These are the activations of a small neural network, seen along a few directions. Each row is one input.
In each table, some parts of the input vary, and every possible input appears once, in random order.
Descriptions start from the smaller parts, as in this example, which fits no table here: line(6) and (point or (values(2) and ring(5)) or line(11)).
Shared parts are said once, and a part with two or three values counts as separate values.

Other details of the inputs vary at random and push rows far along two fixed directions, the same in every table; ignore that.

Rows:
x1: [ 23  -3  -6 -11 -14   6  -4   4  -3  -6  -2]
x2: [-15   4   3   4  11 -10  -5  -6  13  -3  -6]
x3: [ 27  -3  -9  -8 -10   4   7  -1  -6  -3   2]
x4: [-11   1   8   5  11 -15  -4  -3  10  -4  -2]
x5: [-12  -8   4   7  14 -11   9  -9   5   2 -13]
x6: [ 18  -3  -9  -9 -13  12  14   2   2  -9  -6]
x7: [-13  -2   8   2   9 -12 -14  -1  10  -1  -4]
x8: [ -6  -1   8   7  14 -17  -2  -7   4   2  -7]
x9: [-25  11   9  24  19  25   1  -1 -36  28  30]
x10: [ 23   1 -13  -6 -13   6   6  -1  -4  -6  -6]
x11: [-16  -3   5   6  13  -8   6  -4  10  -2 -10]
x12: [ 22   3  -7 -12 -14   5   5   4   0  -9   3]
x13: [ 18   0  -9 -13 -18   6  -6  12   5  -7   1]
x14: [ 12   1 -13 -11 -17   9  11  10  11 -12  -2]
x15: [ -5  -5   6   5  16 -18  -1 -11   1   5  -6]
x16: [-15  -5   6   8  12  -9   7  -6   8  -2 -12]
x17: [ 18   0  -9 -13 -19   4  -6  12   6  -8   2]
x18: [ 21   4 -10 -12 -16   3   2   9   9 -10   5]
x19: [-32   9  14  27  18  32   9   6 -37  29  31]
x20: [-18  -2   4   5  10  -8   6  -2  12  -5  -9]
x21: [-15   4   4   3  11 -12  -2  -7   8  -3  -8]
x22: [-12  -5   9   5   7 -14  -6  -7   5   3  -9]
x23: [-26  14  16  23  20  27  -3   7 -33  27  41]
x24: [ 24  -3 -15  -7 -11   4   8  -5  -7  -3  -5]
x25: [ 16   6 -15 -11 -17   7   3   7   8 -11   0]
x26: [ 22   3  -8 -11 -13   6   2   4   6  -9   5]
x27: [-11  -5   7   3  11 -15 -12  -2   6   0  -7]
x28: [  0  21  -7   8 -12  54   5  20 -37  20  46]
x29: [-10  -5   9   5   7 -16  -5  -8   2   4 -11]
x30: [-10  -9   7   4  10 -17  -3 -12  -1   7 -10]
x31: [ 25  -5  -8  -9 -15   2  -3   4  -6  -4  -5]
x32: [ 20   2 -15  -9 -13   7   5   2   1  -9  -2]
x33: [ 17  -2  -8 -11 -20   5   1   4   1  -8   0]
x34: [ 22   3 -12  -8 -13   9   5   0   0  -8  -4]
x35: [-15  -2   8   2   6 -12  -8  -4  12   0  -5]
x36: [ 21  -3  -6 -11 -18   7   2   1  -1  -5  -2]
x37: [-19  -1   5   4  11  -6   4  -3  14  -3  -7]
x38: [ 21   5  -9 -11 -15   5   2   8   8  -9   4]
x39: [-22   4  14  20  18  22  -8   4 -37  29  30]
x40: [-17   1   8   2   4 -13  -8   0  13   1  -6]
x41: [-13  -4   8   3   8 -14  -6  -6   7   1  -7]
x42: [ 23  -5  -7  -9 -15   5  -4   5  -5  -5  -2]
x43: [ -8   1  10   4  14 -14  -3  -7   8   0  -5]
x44: [-11  -9   3   6  14 -12   9 -10   3   2 -14]
x45: [ 15  -1 -10 -12 -15  11  14   4   3 -11  -5]
x46: [-15   3   2   6  10 -12  -3  -5  10  -4  -7]
x47: [-18   0   7   2   4 -13  -8   1  14   0  -3]
x48: [-13  -3   8   3   8 -14 -12   0   7  -1  -5]
x49: [ -7  -1   9   6  13 -16  -3  -7   6   0  -5]
x50: [ 25  -8 -10 -10 -12   2  -2   0 -10   0  -3]
x51: [-10  -8   7   4   9 -16  -4 -11   2   5 -10]
x52: [ 22   1 -13  -6 -14   7   6   0  -2  -8  -4]
x53: [-13  -3   9   0   9 -14 -11  -2   5  -1  -7]
x54: [  1  13   1   5 -15  53   4  16 -46  24  47]
x55: [-21   2   4   4  10  -6   4   2  15  -2  -8]
Description of these inputs: line(5) and line(11).
The inputs of x55 and x40 match in every part but the line(5) part. If x6 is changed in the same way as x55 into x40, which row does it become?
Answer: x36
The inputs of x43 and x34 match in every part but the line(5) part. If x15 is changed in the same way as x43 into x34, which row does it become?
Answer: x24
Which other rows does x14 become when the line(5) part takes its other values? List them by row number.
Answer: x17, x18, x25, x47
Which other rows does x53 become when the line(11) part takes its other values? List them by row number.
Answer: x1, x7, x13, x17, x27, x31, x39, x42, x48, x50
Which other rows does x52 become when the line(5) part takes its other values? List them by row number.
Answer: x16, x22, x42, x49

Rows:
x56: [13 -4 -8 -1 -9  6 14 -6 -6 -2 -7]
x57: [-16   0   9   2   7  -8  -2   1  10   3   0]
x58: [17 -5 -9 -5 -4  5  0  1 -5 -3 -2]
x59: [-13  -5   2  10  14  -5   3  -3   2   2 -10]
x60: [ 12   0  -3  -8 -13  -1  -5   7   4  -3   6]
x61: [-19  -1   7   3   6  -6   1   0  11   2  -1]
x62: [-19  -1   7   6   6  -4   3   1  12   0  -2]
x63: [  9  -1  -3  -9 -12   4   0   5   6  -5   5]
x64: [ -5  -2   9   7  11 -13  -4 -15  -5   7  -6]
x65: [ -8  -1  14   4  12 -10  -7  -2   4   1  -1]
x66: [-22   3   2   4   5  -4  -4   0   9  -1  -5]
x67: [-12  -2  11   3  12  -8   1   1   4   1  -2]
x68: [ 13  -6 -10  -4  -5   7   7   2  -3  -3  -6]
x69: [-15  -3  10   3  11  -7   4   0   6   0  -3]
x70: [-11  21  -2  10  20  -8   8  -5  16  -7   7]
x71: [16 -4 -9 -5 -5  5  4  3 -5 -1 -4]
x72: [  6   5  -9  -8 -13   6  -2   6   5  -6  -3]
x73: [ -6  -4   4   8  14 -14 -11  -3  -3   6  -4]
x74: [ 10   4  -9  -8 -14   1 -10   6   1  -6   1]
x75: [ 21  -3  -6  -5 -10  -3   0  -6 -11   2  -1]
x76: [20 -3 -7 -4 -5  4 -4  1 -6 -2 -3]
x77: [  6   3  -9  -8 -12   6  -5   4   3  -7   1]
x78: [ -8  -1  12   4  11 -14  -8   1   3   2   2]
x79: [-12   1  11   3   7 -10  -9  -1   9   3   2]
x80: [14 -3 -1 -8 -7  4  3  4  0 -7  3]
x81: [ 10   6  -6  -7 -13   4  -9   4   3  -6  -1]
x82: [  2   4 -10  -5 -14   9   3   6   6  -9  -5]
x83: [13 -5 -7 -4 -9  5 12 -8 -7  0 -5]
x84: [17 -5 -6 -5 -8  2  5 -9 -9  0 -1]
x85: [-16  14   8  22   6  51   8   7 -60  40  50]
x86: [-15  -2  10   7  11  -5   6   1   7  -2  -5]
Describe the family of inputs behind these rows.
Answer: point or (line(5) and line(6))
Start at x74 and move only the line(6) part, one step at a time. The first step leads to x81. Which rows follow, in order?
Answer: x77, x72, x66, x82
Start at x82 and move only the line(5) part, one step at a time. The first step leads to x62. Which rows follow, in order?
Answer: x86, x59, x56
Start at x83 and move only the line(5) part, one step at a time. The first step leads to x68. Which rows follow, in order?
Answer: x69, x61, x66

Rows:
x87: [ 11   5  -5  -6 -17  28   0  27 -13   4  31]
x88: [ 21  23 -10  -8 -27  46   2  18 -28   5  49]
x89: [  6  -1 -13 -13  -2  -7 -13  12  23 -17  -9]
x90: [-36  -8  29  10  21 -18 -14 -13  -7  24   7]
x91: [-36   8  13  12  20   0 -14  17   0  12  14]
x92: [ -6 -14   7  -9   5 -44 -19  -6  32 -20 -46]
x93: [ 50   2 -12 -36 -39  -5   6   1  27 -30  -5]
x94: [-49  -5  23  22  38 -14   8   1  10  11   3]
x95: [-35  -7  19  20  27  -8   2  -7  -6   9  -9]
x96: [ -3 -12  -3  -5   0 -49 -21 -20  31  -8 -45]
x97: [ -5 -13   1 -11   1 -50 -17 -18  27  -9 -42]
x98: [ 21   6  -1 -11 -20  50   7  33 -25  10  49]
x99: [-27  11  14  17  17   0  12 -10   0   6  14]
x100: [-38  19   9  25  26  -6   3 -13   7   7   2]
x101: [-36   3   8  16  22  -5 -27 -11 -14  22   4]
x102: [-37  13  13  19  24  -9   8 -12   4   5   7]
x103: [ 49 -13 -17 -31 -37  -4   5  18  28 -27  -7]
x104: [ 19  -3 -13  -2 -19  26  16  -2 -29  12  12]
x105: [  2  -5  -6  -9   1 -31 -14   7  42 -20 -30]
x106: [-39  17   4  19  30  -3   0 -14   4   2   4]
x107: [ 11   6 -15  -1 -11  34  18  20 -14   1  17]
x108: [-27   0  -2  14  21   3  -3 -16 -17  17  -4]
x109: [-30   3  15  19  16   2 -23   6 -11  15   2]
x110: [ 15  -2  -1  -5 -20  28  -5  18 -26   6  20]
x111: [-34   6   1  16  29   9   2   5   0   5   5]
x112: [  4  11  -6  -7  -5 -34 -14 -11  41 -22 -26]
x113: [ 12   8 -17   4 -10  37  14  18 -13   2  17]
x114: [ 17   2 -12   4 -14  35   9  10 -24   4   6]
x115: [-17  17  17  12  -2   8  -5   5  -9  12  35]
x116: [ 20  -6  -8  -2 -19  25  19  -3 -27  13  14]
x117: [-29  19   6  16  18   2   8  -8  -2   6   8]
x118: [ -6 -14   0 -10  10 -39 -26  -9  32 -23 -46]
x119: [ 40 -16 -11 -24 -37 -13  -1  -4   7  -8 -13]
x120: [-24   1  12  13   5  13 -13  -1 -33  30  28]
x121: [-32  22  13  12  13  -3 -14   0  -1   9  18]
x122: [ 12  24 -15  -5 -17  31  -9   8 -13  -1  31]
x123: [ 15   1 -16  -1 -10  37   7   7 -26   1   7]
x124: [ -7 -14  -2  -7  13 -40  10  -4  44 -24 -38]
x125: [ 50 -11 -35 -20 -37  -2  12 -11   9 -16 -31]
x126: [-18  -5  16  17  11  21  11   3 -26  18  16]
x127: [ 36 -10 -25 -18 -30  -6  14  -9   2 -11 -27]
x128: [ 20  -6  -4  -6 -16  27  20  -4 -27  13  15]
x129: [ 19  -6   2  -5 -13  33  20   8 -23   5  13]
x130: [ 39 -12   6  -1  32 -61 -21 -22  13 -12 -21]
x131: [-35  10  23  15  27  -7  12 -14   6   7   9]
x132: [ 52 -19 -12 -30 -41  -4   0   8  14 -24 -17]
x133: [ 38 -13  -1   4  35 -54   3 -29  12 -13 -32]
x134: [-36  -8  36  12  25 -12 -15  -1  -3  14   4]
x135: [ 15   1 -10  -1 -15  33  13  11 -27   4   7]
x136: [ 49 -14 -19 -31 -27   4  27   9  26 -28 -16]
Describe the family of inputs behind these rows.
Answer: values(2) and (point or (line(4) and line(6)))
The inputs of x105 and x113 match in every part but the values(2) part. If x132 is changed in the same way as x105 into x113, which row does it become?
Answer: x126
The inputs of x97 and x127 match in every part but the values(2) part. If x115 is changed in the same way as x97 into x127, which row does it become?
Answer: x99
Start at x127 and move only the line(4) part, one step at a time. The first step leads to x135. Which rows follow, in order?
Answer: x107, x117
Which other rows does x125 become when the line(6) part takes its other values? List them by row number.
Answer: x104, x108, x116, x127, x128
